A small network was shown many inputs. Here are its activations along a few directions, one row for each input.
Each table varies a few parts of the input and shows all the possible inputs, shuffled.
A made-up example of a description, with smaller parts first: one of 5 places around a ring, together with either a single point or one of 9 places around a ring or (one of 2 separate values, together with one of 6 places along a line).
Shared parts are said once, and a part with two or three values counts as separate values.
(in the rows, 128 means zero)

Other details of the inputs shift rows strongly along three fixed directions, in all tables alike. That doesn't count.

Table:
x1: [130 127 122 107  97 115 182 119 160 109 110  85]
x2: [147 126 112 122  88 110  90 119  91 164 120 154]
x3: [138 123 113 119 101 111  87 137 100 173 136 138]
x4: [134 124 130  93 117 117 185 119 161 111 103  75]
x5: [109 149 143 179 197 192  89 130  96 136 157 174]
x6: [ 95 137 158 166 205 205 160 145 159  54 173 147]
x7: [118 107 140  94  96 110 166 100 170  97 109  83]
x8: [144 137 107 126 112 114  81 132  95 184 108 141]
x9: [108 144 135 173 180 184  88 121  82 114 172 184]
x10: [151 133 144 120 130 102 125 210 149 124 133 166]
x11: [141 108 122 116  86 101  64 116  85 152 134 159]
x12: [121 112 101 101  89 115 136  46 107 162 105  53]
x13: [119 111 103 117  83 107 143  51 118 145 102  65]
x14: [138 120 142 118 103  98 114 190 134 113 144 165]
x15: [109 140 132 172 177 185  81 101  82 124 169 183]
x16: [136 128 133 106 133 129 162 142 162 110 123 105]
x17: [137 113 116 111  84 114  70 115  76 149 137 150]
x18: [144 131 114 129  97 115  91 135  86 155 126 157]
x19: [146 139 119 125 129 110 126 196 137 154 121 153]
x20: [134 126 139 126 128 121 169 138 166 102 113 124]
x21: [113  98 106  92  74 118 136  42 119 131 116  60]
x22: [138 134 146 120 117  98 133 197 142 106 138 175]
x23: [155 139 119 115 125 108 128 185 133 145 110 145]
x24: [130 123 115 111 125 107 182 119 170 128  93  67]
x25: [117 121 138 101  99 104 172 108 169 102 110  94]
x26: [124 118 132 104 117 105 189 122 171 116 106  71]
x27: [101 149 153 190 213 194 167 141 154  69 157 144]
x28: [110 109 108 108  81 103 139  46 115 136 115  69]
x29: [ 85 119 134 149 168 200 133  34 123  94 144  93]
x30: [128 138 166 124 144 122 214 206 221  70 113 137]
x31: [143 125 111 128  98  98  68 129  83 173 135 138]
x32: [109 132 113 167 197 184 133  39 116 125 117  85]
x33: [152 145 122 124 130 109 130 206 140 143 122 153]
x34: [ 99 130 122 171 177 185 141  36 109 101 130  91]
x35: [150 131 102 129 113  98  81 130  85 176 107 135]
x36: [ 85 112 128 161 167 185 128  38 113  98 150  93]
x37: [150 123 117 113 104 112  84 130 102 167 129 146]
x38: [ 99 143 135 180 181 185  92 132  91 121 180 187]
x39: [142 131 143 120 120 103 116 183 148 141 126 155]
x40: [140 126 116 113  93 111  78 120  99 177 123 134]
x41: [ 86 130 126 164 172 179 144  36 115  91 150  87]
x42: [120 135 133 180 192 178  72 107  89 139 160 169]
x43: [132 137 145 113 104 107 126 191 145 123 136 177]
x44: [130 124 132 104 116 104 186 123 168 109 107  69]
x45: [134 140 157 109 150 125 216 209 208  78 126 116]
x46: [130 131 160 119 156 119 202 215 217  83 133 128]
x47: [146 140 130 128 129 101 119 187 142 152 107 153]
x48: [148 127 118 119 107 113  81 128  85 173 125 152]
x49: [106 148 150 170 219 202 162 144 162  79 166 132]
x50: [132 120 132 100 119 107 181 113 160 109 100  72]
x51: [140 141 143 128 115 118 130 199 147 129 126 179]
x52: [142 135 145 122 120  99 119 190 139 144 120 161]
x53: [122 108 110 103  83 104 128  33 110 135 109  77]
x54: [131 132 118 121  90 107  92 137  91 147 145 155]
x55: [131 109 111 103 101 108 138  42 118 148  95  59]
x56: [158 136 121 114 126 108 127 180 140 149 109 151]
x57: [138 114 127 119  94 103  76 139  90 138 138 162]
x58: [125 128 128 124 117 128 167 141 154 116 123 118]
x59: [142 113 125 110  91 113  78 137  97 145 139 169]
x60: [119 150 119 193 200 174  81 127  83 145 149 159]
Description of these inputs: one of 2 separate values, together with one of 5 places around a ring, together with one of 6 places along a line.
Changing only the place on the line of 6 turns x56 into x2. The same change can be made to x8. Which row results?
Answer: x51
Changing only the place on the line of 6 turns x48 into x37. The same change can be made to x52. Which row results?
Answer: x39
A walk changes only the place on the ring of 5. It starts at x41 and steps to x22. List the rest of the walk in order.
Answer: x53, x25, x28
Which other rows does x12 become when the place on the line of 6 takes its other values? List them by row number.
Answer: x3, x19, x21, x38, x58
Which other rows does x40 become when the choice among 2 separate values takes its other values? List them by row number.
Answer: x39

Table:
x61: [118 127 122 122 130 146 125  88 114 135 129 104]
x62: [117 122 121 120 129 138 125  79 117 137 130  94]
x63: [137 120 106 114  79  94 100 108  98 158 122 119]
x64: [144 158 117 175 187 147  77 181  92 181 134 174]
x65: [122 124 127 123 141 142 146 119 147 113 131 108]
x66: [123 127 145 135 138 126 166 148 169 100 121 127]
x67: [124 121 121 127 127 142 124  71 123 139 114 105]
x68: [121 133 133 149 142 136 115 157 120 124 148 155]
x69: [131 131 137 116 140 140 164 154 165 101 127 122]
x70: [124 131 129 125 126 130 161 147 151 106 127 122]
x71: [123 127 147 117 144 131 161 155 166 105 134 116]
x72: [120 129 126 142 147 151  97 113 102 142 146 139]
x73: [136 122 102 116  76 102  97 100  87 162 118 119]
x74: [127 140 140 140 141 133 132 176 135 119 146 164]
x75: [127 127 134 110 127 134 158 136 154 115 124 111]
x76: [116 127 122 138 130 138 130  75 117 128 120 108]
x77: [129 120 128 134 127 131 104 109 117 144 123 132]
x78: [130 134 135 143 149 147 100 143 113 134 135 166]
x79: [123 134 134 155 147 136 103 140 112 131 140 166]
x80: [127 131 129 132 131 133 147 121 134 116 130 120]
x81: [118 127 115 133 123 137 133  91 119 127 129 106]
x82: [141 125 118 114  92  97 119 138 111 142 116 136]
x83: [122 128 131 117 135 139 143 109 137 124 130 106]
x84: [140 127 122 103  78  89 130 158 126 144 118 132]
x85: [120 122 114 121 124 146 126  81 115 134 125  97]
x86: [120 126 118 136 131 137 128  82 109 128 126 110]
x87: [128 141 145 147 148 127 122 175 135 115 140 172]
x88: [134 133 138 132 147 136 123 176 141 120 144 159]
x89: [142 115 113 103  85  96 102 129 114 155 121 118]
x90: [122 127 128 132 123 133 148 108 139 120 113 118]
x91: [137 122 123 120  91  95 116 132 123 148 113 138]
x92: [149 120 132  96  93  84 127 168 147 141 110 139]
x93: [133 135 133 141 152 143 101 142 113 132 139 163]
x94: [144 122 115 103  90 106 112 143 119 149 120 130]
x95: [123 136 124 157 145 143  91 113  89 139 141 158]
x96: [126 137 135 157 144 141 109 144 117 133 137 173]
x97: [130 127 121 129 131 138 104 103 103 140 125 131]
x98: [125 124 122 143 125 129 108 105 101 136 135 125]
x99: [128 124 130 121 127 138 142 109 144 125 111 116]
x100: [137 128 130 123 133 132 123 142 125 128 127 142]
x101: [122 122 128 126 133 134 123  87 127 126 120 100]
x102: [121 127 130 134 137 134 152 114 139 110 130 111]
x103: [125 126 136 116 141 135 162 148 166 105 131 116]
x104: [136 118 111 113  79  90 107 128 109 151 122 120]
x105: [174 137  95  98  55  30 121 195 119 202  79 120]
x106: [115 129 130 129 130 129 143 114 132 121 134 111]
x107: [126 127 133 123 138 133 134 112 140 120 122 115]
x108: [126 129 128 143 152 144  96 118 105 136 138 147]
x109: [130 128 133 122 141 145 151 126 145 111 126 116]
x110: [118 126 123 128 125 129 146 115 137 118 130 108]
x111: [131 135 129 140 146 146 106 155 119 132 147 162]
x112: [131 125 141 122 137 129 152 146 166 114 119 131]
x113: [128 130 133 122 137 136 136 111 140 121 120 117]
x114: [121 129 133 127 135 129 167 148 163  99 131 117]
x115: [127 135 129 144 147 150  90 116  99 139 134 152]
x116: [150 117 131 100 100  89 124 167 138 137 118 135]
x117: [120 133 134 119 123 126 164 135 149 111 126 112]
x118: [123 126 141 130 132 120 155 141 156 106 121 123]
x119: [124 132 122 133 121 131 127 135 119 129 133 136]
x120: [125 126 129 115 130 137 144 114 140 125 128 108]
x121: [128 139 131 148 142 140 117 154 119 124 146 161]
x122: [123 134 122 141 125 133 107 100 100 136 125 133]
x123: [116 126 126 140 131 132 122  82 116 125 123 106]
x124: [126 120 125 120 129 134 136 108 137 121 127 100]
x125: [138 112 114 110  88  98  87  94  98 165 111 115]
x126: [125 136 122 157 140 149  93 118  85 140 144 156]
x127: [116 123 118 139 127 136 124  88 114 126 132 103]
x128: [114 128 124 140 134 144 136  82 120 121 118 110]
x129: [131 134 137 141 150 143 107 142 122 132 135 162]
x130: [132 123 140 118 137 129 156 145 159 107 127 114]
x131: [156 124 129  93  89  89 131 171 141 141 117 138]
x132: [121 130 135 133 128 122 127 143 125 127 140 133]
x133: [114 124 129 131 129 131 145 110 134 117 131 103]
x134: [127 127 125 120 133 142 142 109 139 121 127 107]
x135: [125 134 133 150 147 133 111 142 114 125 140 159]
x136: [140 129 124 108  90  94 134 167 136 136 124 139]
x137: [118 120 124 126 132 140 121  90 119 133 131  99]
x138: [120 128 133 121 125 123 161 135 153 111 129 111]
x139: [122 135 138 122 130 126 161 144 152 111 132 121]
x140: [118 120 121 139 132 133 125  84 111 125 127 105]
x141: [147 119 131 101  99  89 122 160 138 137 115 133]
x142: [129 120 128 117 135 130 142 112 139 119 123 109]
x143: [129 134 144 146 148 125 126 174 135 112 139 164]
x144: [127 130 133 122 126 122 162 132 150 105 116 117]
x145: [138 134 144 135 152 135 122 185 139 120 146 169]
x146: [129 124 128 119 138 138 143 106 136 120 123 110]
x147: [127 124 137 118 135 130 151 154 159 110 132 119]
x148: [120 126 130 132 140 132 152 113 138 109 127 112]
x149: [122 140 127 157 144 143  89 112  91 139 140 159]
x150: [131 135 137 132 149 144 128 169 140 120 144 157]
Changing only one part turns x136 into x150. The same change can be made to x135. Which row results?
Answer: x108
Changing only one part turns x146 into x86. The same change can be made to x100. Which row results?
Answer: x82
What do these inputs look like to the network?
Answer: one of 2 separate values, together with either a single point or (one of 4 places along a line, together with one of 11 places along a line)
Which other rows does x138 become when the choice among 2 separate values takes its other values? List them by row number.
Answer: x72
Which other rows does x109 become when the place on the line of 11 takes its other values? List them by row number.
Answer: x61, x69, x75, x78, x85, x94, x97, x99, x100, x115

Table:
x151: [145 143 131 108 126 116 162 166 163 127 111 127]
x152: [150 120  94 118 100  97  83 100  80 185 115 109]
x153: [ 98 139 155 176 203 196  99 115 105 103 173 164]
x154: [115 115 122 101  97 119 188 100 161  98 127  76]
x155: [155 133 131 118 132 102 141 201 149 133 122 140]
x156: [121 117 139  90 111 113 174  98 169  99 119  76]
x157: [133 122 137 112 105 106  98 140 109 143 139 149]
x158: [126 136 151 126 159 133 194 187 211  92 121 121]
x159: [157 133 133 126 106  84  87 232 127 172 132 201]
x160: [111 119 129 159 173 194  86  58  91 121 150 139]
x161: [149 131 122 112 129 104 147 167 153 131 117 114]
x162: [119 103 116 101 111 144 132  32 126 118 108  69]
x163: [ 92 142 139 188 190 203 110 123 100  97 181 165]
x164: [151 129 114 123 117 104  99 156 105 161 119 130]
x165: [135 146 150 115 155 137 199 185 193  94 112 122]
x166: [100 147 142 206 197 180 115 117 100 103 156 173]
x167: [ 85 142 160 177 217 214 197 144 176  43 175 135]
x168: [142 140 129 107 122 114 153 162 150 133 106 126]
x169: [133 113 119 103  83  96  82  93  86 164 132 126]
x170: [121 126 105 114 122 143 153  30 119 145  97  52]
x171: [120 103 118 103 109 145 132  32 126 119 108  67]
x172: [126 128 121 142 108 103 127 112 112 132 120 134]
x173: [143 131 100 116  98 111  89  90  79 187 111 123]
x174: [121 125 116 123  98 122 122 119 115 126 144 125]
x175: [127 132 133 131 109  97 156 148 144 109 112 131]
x176: [127 123 119 118 114 114 133 118 140 146 107 100]
x177: [104 135 138 168 176 175  64 100  72 133 169 168]
x178: [151 134 129 116 133 103 138 203 149 130 120 140]
x179: [124 118 128 107 118 118 185 106 180 120  98  64]
x180: [155 136 137 127 103  87  84 236 125 168 128 198]
x181: [120 123 131 162 171 183  64  95  83 133 160 177]
x182: [118 134 144 133 137 117 208 139 191  72 113 105]
x183: [129 126 111 141  85  96  92  94  78 156 114 131]
x184: [143 133 129 118  81  89  90 227 108 143 152 202]
x185: [136 104 109  98  87 120  95  55 104 146 114 100]
Changing only one part turns x165 into x168. The same change can be made to x163. Which row results?
Answer: x184
What do these inputs look like to the network?
Answer: one of 5 places around a ring, together with either one of 3 separate values or one of 4 places along a line
A walk changes only the place on the ring of 5. It starts at x180 and steps to x179. List the rest of the walk in order.
Answer: x159, x158, x176
Which other rows does x169 become when the place on the line of 4 takes its other values? List them by row number.
Answer: x154, x172, x181
